Here are a small network's activations along a few directions, averaged over the inputs that share one value of a field.
Values that are neighbours, or in one group, have similar rows; names and order tell nothing.
In the rows, zero is written as 500.
Strong random noise was added to every row along 6 fixed directions; ignore it. To show where, here is one row again and again, with new noise each time:
[546 541 561 643 728 380 399 502 642 469 548 604 333 371 551 367]
[617 683 487 624 721 473 419 677 488 484 469 844 247 325 473 389]
[705 430 497 631 615 650 419 442 410 590 464 616 677 795 213 628]
[423 502 384 470 426 693 394 562 443 459 353 419 345 474 447 672]
[570 489 436 480 667 496 383 423 337 612 478 559 547 552 501 556]
[483 709 353 390 477 768 393 550 565 340 366 562 260 523 510 481]
[486 395 550 523 466 375 423 515 465 618 557 397 545 420 444 553]
[453 501 449 446 448 569 402 502 502 494 457 406 430 480 485 560]


NAZE, 20 values:
zal: [564 629 411 195 448 511 418 378 426 554 592 456 671 677 569 415]
deto: [587 549 493 397 450 533 425 515 377 572 523 615 579 541 494 467]
pilis: [450 549 578 580 408 430 668 620 523 487 526 610 364 338 537 441]
buka: [471 407 408 330 402 423 552 431 337 597 520 525 751 647 470 654]
sego: [518 499 535 432 480 354 469 571 477 596 491 480 575 425 450 519]
dap: [276 313 474 624 711 634 454 199 737 308 447 330 411 634 694 645]
potev: [317 386 457 520 520 468 595 369 469 457 440 339 455 427 654 571]
kabo: [367 424 427 429 610 470 485 282 616 523 566 346 529 495 634 505]
vufum: [462 446 324 487 632 576 501 329 468 490 443 507 525 652 475 665]
revu: [490 531 672 659 636 424 540 484 677 369 485 514 357 396 734 327]
mip: [578 563 284 422 729 545 611 419 183 611 443 675 640 680 557 514]
tada: [363 400 489 415 452 483 504 385 403 450 402 160 559 469 688 591]
pufa: [560 700 453 336 389 460 517 815 189 590 451 616 410 224 537 457]
vun: [558 771 454 318 514 545 615 498 521 456 631 733 457 527 677 150]
nimi: [590 539 587 553 486 422 539 676 300 596 525 622 504 341 538 429]
fotam: [513 470 589 602 616 517 473 449 509 487 418 612 510 531 521 573]
zefu: [459 573 420 382 709 464 432 403 394 435 370 573 430 445 705 528]
pimes: [515 413 473 551 600 501 508 455 465 572 575 616 528 514 485 546]
dogez: [557 391 603 713 228 581 697 651 744 433 631 457 543 612 193 423]
bip: [500 587 587 420 286 302 545 618 534 475 532 287 515 310 574 359]
A value of NAZE combines one of 5 hidden first parts with one of 4 second parts; all combinations occur once.
Q: vufum and mip share the first part; vufum and kabo share the second. Which value has the first part of kabo and the second part of mip?
A: dogez
Q: dap and pilis share the first part; dap and buka share the second. Which value has the first part of buka and the second part of pilis?
A: potev
Q: revu and fotam share the first part; revu and bip share the second. Which value has the first part of bip and the second part of fotam?
A: sego

PEKUN, 15 values:
kevis: [463 436 672 618 770 127 510 306 638 455 541 484 672 461 572 408]
bufof: [432 667 335 179 187 678 650 542 247 591 593 598 563 503 452 490]
lem: [479 496 579 514 315 617 717 468 937 304 564 460 399 620 477 317]
seked: [832 745 533 508 654 579 648 461 475 470 555 838 654 871 498 188]
nopa: [474 523 357 395 690 551 310 331 649 439 508 480 274 488 684 483]
kan: [186 646  36 203 676 882 347 157 621 261 368 184 169 644 906 501]
kibiv: [522 394 701 785 642 348 350 636 926 391 495 504 189 279 484 475]
folab: [232 669 536 373 399 406 613 587 819 288 545 611 193 192 740 211]
vod: [718 704 572 514 403 645 575 663 519 461 646 731 549 682 410 168]
siv: [765 546 616 442 710 219 444 350 256 670 657 643 759 515 679 260]
todez: [406 250 575 640 462 397 571 581 227 561 356 335 551 283 535 741]
zak: [425 495 620 423 240 681 402 379 961 202 468 262 565 777 365 549]
vata: [661 597 534 448 487 465 386 461 639 549 518 347 593 635 402 361]
dor: [555 629 542 477 109 595 548 670 814 380 593 221 521 517 242 351]
veve: [450 461 536 852 638 736 463 555 590 375 395 752 410 532 247 792]
A value of PEKUN combines one of 5 hidden first parts with one of 3 second parts; all combinations occur once.
Q: zak and kevis share the first part; zak and veve share the second. Which value has the first part of veve and the second part of kevis?
A: folab
Q: seked and dor share the first part; seked and lem share the second. Which value has the first part of lem and the second part of dor?
A: kan
